A small network was shown many inputs. Here are its activations along a few directions, one row for each input.
In each table, some parts of the input vary, and every possible input appears once, in random order.
A made-up example of a description, with smaller parts first: one of 5 places around a ring, together with either a single point or (one of 2 separate values, together with one of 4 places along a line) or one of 9 places along a line.
Shared parts are said once, and a part with two or three values counts as separate values.

Other details of the inputs shift rows strongly along two fixed directions, in all tables alike. That doesn't count.

A family of inputs:
row 1: .44	-.26	.09	-.05	-.14	.23	-.19	.36	-.28	.22	.20
row 2: -.13	-.67	.07	.18	.09	-.17	.16	-.34	-.12	.20	-.08
row 3: -.19	.16	.07	.08	.05	-.16	.05	-.19	.12	-.07	-.04
row 4: -.19	.38	-.03	-.04	.08	.00	.04	.09	.04	-.10	-.09
row 5: -.15	.14	.00	.06	.05	-.19	.15	-.13	.15	-.04	-.07
row 6: .48	-.33	.06	-.13	-.12	.26	-.11	.34	-.19	.12	.25
row 7: -.06	.43	-.05	.04	-.01	-.12	-.05	-.05	.15	-.10	.07
row 8: -.25	.33	-.09	.02	-.02	-.04	.05	-.05	.07	-.27	-.17
row 9: -.12	-.61	.12	.18	.11	-.04	.04	-.43	-.13	.15	-.07
row 10: -.25	-.60	.06	.08	.14	-.11	.03	-.27	-.27	.21	-.21
row 11: -.09	.34	-.16	.06	.01	-.03	.11	-.01	.25	-.05	.01
row 12: .90	-.32	.14	-.33	-.25	.48	-.23	.70	-.19	.27	.54
row 13: -.12	.36	-.09	-.04	-.06	-.04	-.04	.03	.04	-.20	-.11
row 14: -.15	.39	-.06	.06	.06	-.09	-.03	-.22	.16	-.13	-.05
row 15: -.16	.13	-.13	.06	.04	-.13	.08	-.16	.19	.04	-.09
row 16: -.07	.27	-.13	-.12	.00	.03	-.01	.10	.15	-.21	-.01
row 17: -.14	-.62	.09	.11	.08	-.11	.15	-.31	-.02	.26	-.14
row 18: .21	.31	-.11	-.22	-.09	.11	-.13	.29	.09	-.10	.14
row 19: .50	-.31	.06	-.17	-.13	.21	-.17	.32	-.20	.16	.22
row 20: -.18	-.67	.17	.05	.02	-.06	.07	-.27	-.23	.09	-.24
row 21: .00	.35	.03	.01	.03	.02	-.01	-.08	.16	-.10	.04
row 22: .46	.34	-.05	-.08	-.15	.09	-.08	.36	.07	.08	.34
row 23: -.03	.36	-.03	.08	-.02	-.04	.00	.00	.14	-.11	.13
row 24: -.22	-.66	.09	.17	.08	-.05	.05	-.23	-.26	.12	-.23
row 25: -.10	.32	.01	.00	.00	.02	-.01	.14	.03	-.13	-.11
row 26: -.19	.10	.00	-.07	.06	-.09	.05	-.07	.08	-.18	-.20
row 27: -.19	.37	-.11	.01	.07	.02	.04	.08	.02	-.12	-.05
Each input here is: one of 3 separate values, together with either one of 4 places along a line or one of 5 places along a line.
Changing only the choice among 3 separate values turns row 24 into row 1. The same change can be made to row 11. Which row results? -> row 15
Start at row 10 and move only the place on the line of 5, one step at a time. The first step leads to row 1. Which rows follow, in order? -> row 13, row 19, row 18
Change only the place on the line of 4 in row 3. List by row number the other rows that result. -> row 5, row 17, row 21
Change only the choice among 3 separate values in row 27. List by row number the other rows that result. -> row 4, row 10

A family of inputs:
row 28: -.68	-.40	.02	.12	.15	-.36	.00	-.41	-.19	-.18	-.58
row 29: .67	-.20	.16	.09	-.09	.10	-.08	.22	-.10	.28	.36
row 30: -.04	.38	-.22	-.28	-.04	.04	.06	.17	.39	-.40	-.01
row 31: -.53	-.28	-.07	.30	.11	-.22	.17	-.66	.16	.08	-.28
row 32: .49	-.43	.15	-.13	-.17	.41	-.28	.51	-.38	.08	.29
row 33: .49	-.23	.24	.03	-.20	.20	.03	.23	-.11	.24	.52
row 34: .10	-.28	.04	.08	-.04	.04	-.02	-.19	.04	.37	.09
row 35: -.03	.54	-.27	.07	.07	-.06	.02	-.01	.21	-.09	.25
row 36: .08	.60	.04	.06	.11	-.06	.02	-.03	.26	-.08	.09
row 37: -.08	.56	-.05	-.22	-.03	.09	-.17	.07	-.05	-.30	-.12
row 38: -.13	.50	-.15	-.06	.01	.19	.13	.28	.01	-.27	-.13
row 39: -.20	.47	-.10	-.03	.01	.13	-.04	.33	.04	-.29	-.09
row 40: -.20	.52	-.04	-.13	.05	.07	-.08	.32	.04	-.18	-.14
row 41: .04	-.73	.02	.09	.16	-.12	.01	-.32	-.19	.45	.16
row 42: -.47	-.28	.09	.22	.23	-.28	.15	-.66	.17	.07	-.28
row 43: -.39	-.35	.23	.15	.11	-.31	.23	-.52	.02	.14	-.11
row 44: -.25	-.29	-.06	.24	-.01	-.24	.10	-.46	.09	.22	-.19
row 45: -.14	-.53	.07	.00	.00	.09	-.08	-.25	-.36	-.11	-.20
row 46: .50	-.38	.21	-.24	-.12	.36	-.32	.51	-.38	.19	.25
row 47: .01	.53	-.06	.12	.01	.04	.03	-.03	.33	-.16	.14
row 48: .64	-.47	.06	-.44	-.14	.29	-.11	.44	.00	.19	.30
row 49: .06	-.55	.13	.21	.02	-.13	.05	-.32	-.02	.25	-.01
row 50: .60	-.39	.06	-.14	-.19	.35	-.04	.59	-.41	.28	.16
row 51: .02	.56	-.28	.06	.03	-.20	.00	.02	.20	-.02	.19
row 52: -.04	.54	-.13	-.13	-.13	.00	-.16	.11	-.08	-.34	-.16
row 53: -.14	.49	-.12	-.04	-.05	-.02	-.07	.37	.01	-.21	-.17
row 54: .01	.44	-.24	-.29	-.08	-.13	.04	.21	.38	-.33	-.09
row 55: -.13	.54	-.09	-.16	.06	.13	.10	.27	.01	-.16	-.18
row 56: .07	-.58	.19	.26	.14	-.05	.09	-.34	-.09	.18	.03
row 57: -.32	-.31	.16	.22	.02	-.37	.24	-.46	.01	.10	-.11
What is each input in this table made of? -> one of 3 separate values, together with either a single point or one of 4 places along a line or one of 5 places along a line
Changing only the choice among 3 separate values turns row 41 into row 35. The same change can be made to row 37. Which row results? -> row 45
Change only the place on the line of 5 in row 33. List by row number the other rows that result. -> row 31, row 35, row 47, row 56
Start at row 50 and move only the place on the line of 4, one step at a time. The first step leads to row 53. Which rows follow, in order? -> row 28, row 52
Start at row 51 and move only the place on the line of 5, one step at a time. The first step leads to row 44. Which rows follow, in order? -> row 49, row 29, row 57

A family of inputs:
row 58: .05	.03	.01	-.01	-.03	.00	-.02	.09	-.05	.01	.01
row 59: .09	.05	-.03	.04	-.01	.00	.00	-.03	.06	.06	.10
row 60: .06	.00	-.04	-.05	-.03	.05	-.04	.04	.01	-.03	.04
row 61: -.51	.52	-.14	.08	.13	-.21	.07	-.28	.20	-.31	-.29
row 62: .06	.05	.04	-.01	-.03	.02	-.05	.04	-.05	-.01	.03
row 63: .07	.00	.01	-.06	-.03	.01	-.03	.06	.01	-.04	.02
row 64: .08	-.09	.03	.01	-.02	.07	.01	.09	-.07	.05	.03
row 65: .05	.02	.00	-.06	-.02	.00	-.02	.09	-.01	.01	.00
row 66: -.30	-.70	.06	.15	.12	-.15	.08	-.39	-.20	.15	-.25
row 67: .04	.02	-.04	-.05	-.01	.04	-.03	.08	-.01	.02	.02
row 68: .08	.05	.01	.03	-.03	-.03	.00	-.01	.06	.06	.09
row 69: .09	.03	.02	.03	.00	.01	.03	.01	.06	.06	.13
row 70: .06	-.01	.01	-.05	-.02	.05	.00	.06	.02	-.04	.03
row 71: .05	.04	.05	.00	-.01	.07	-.02	.05	-.03	-.01	.04
row 72: .04	.01	.00	-.05	-.01	.05	.01	.09	.01	.01	.01
What is each input in this table made of? -> one of 3 separate values, together with either a single point or one of 4 places along a line
Changing only the choice among 3 separate values turns row 59 into row 68. The same change can be made to row 66. Which row results? -> row 58
Change only the choice among 3 separate values in row 71. List by row number the other rows that result. -> row 61, row 62
Change only the place on the line of 4 in row 71. List by row number the other rows that result. -> row 64, row 70, row 72
Change only the choice among 3 separate values in row 70. List by row number the other rows that result. -> row 60, row 63
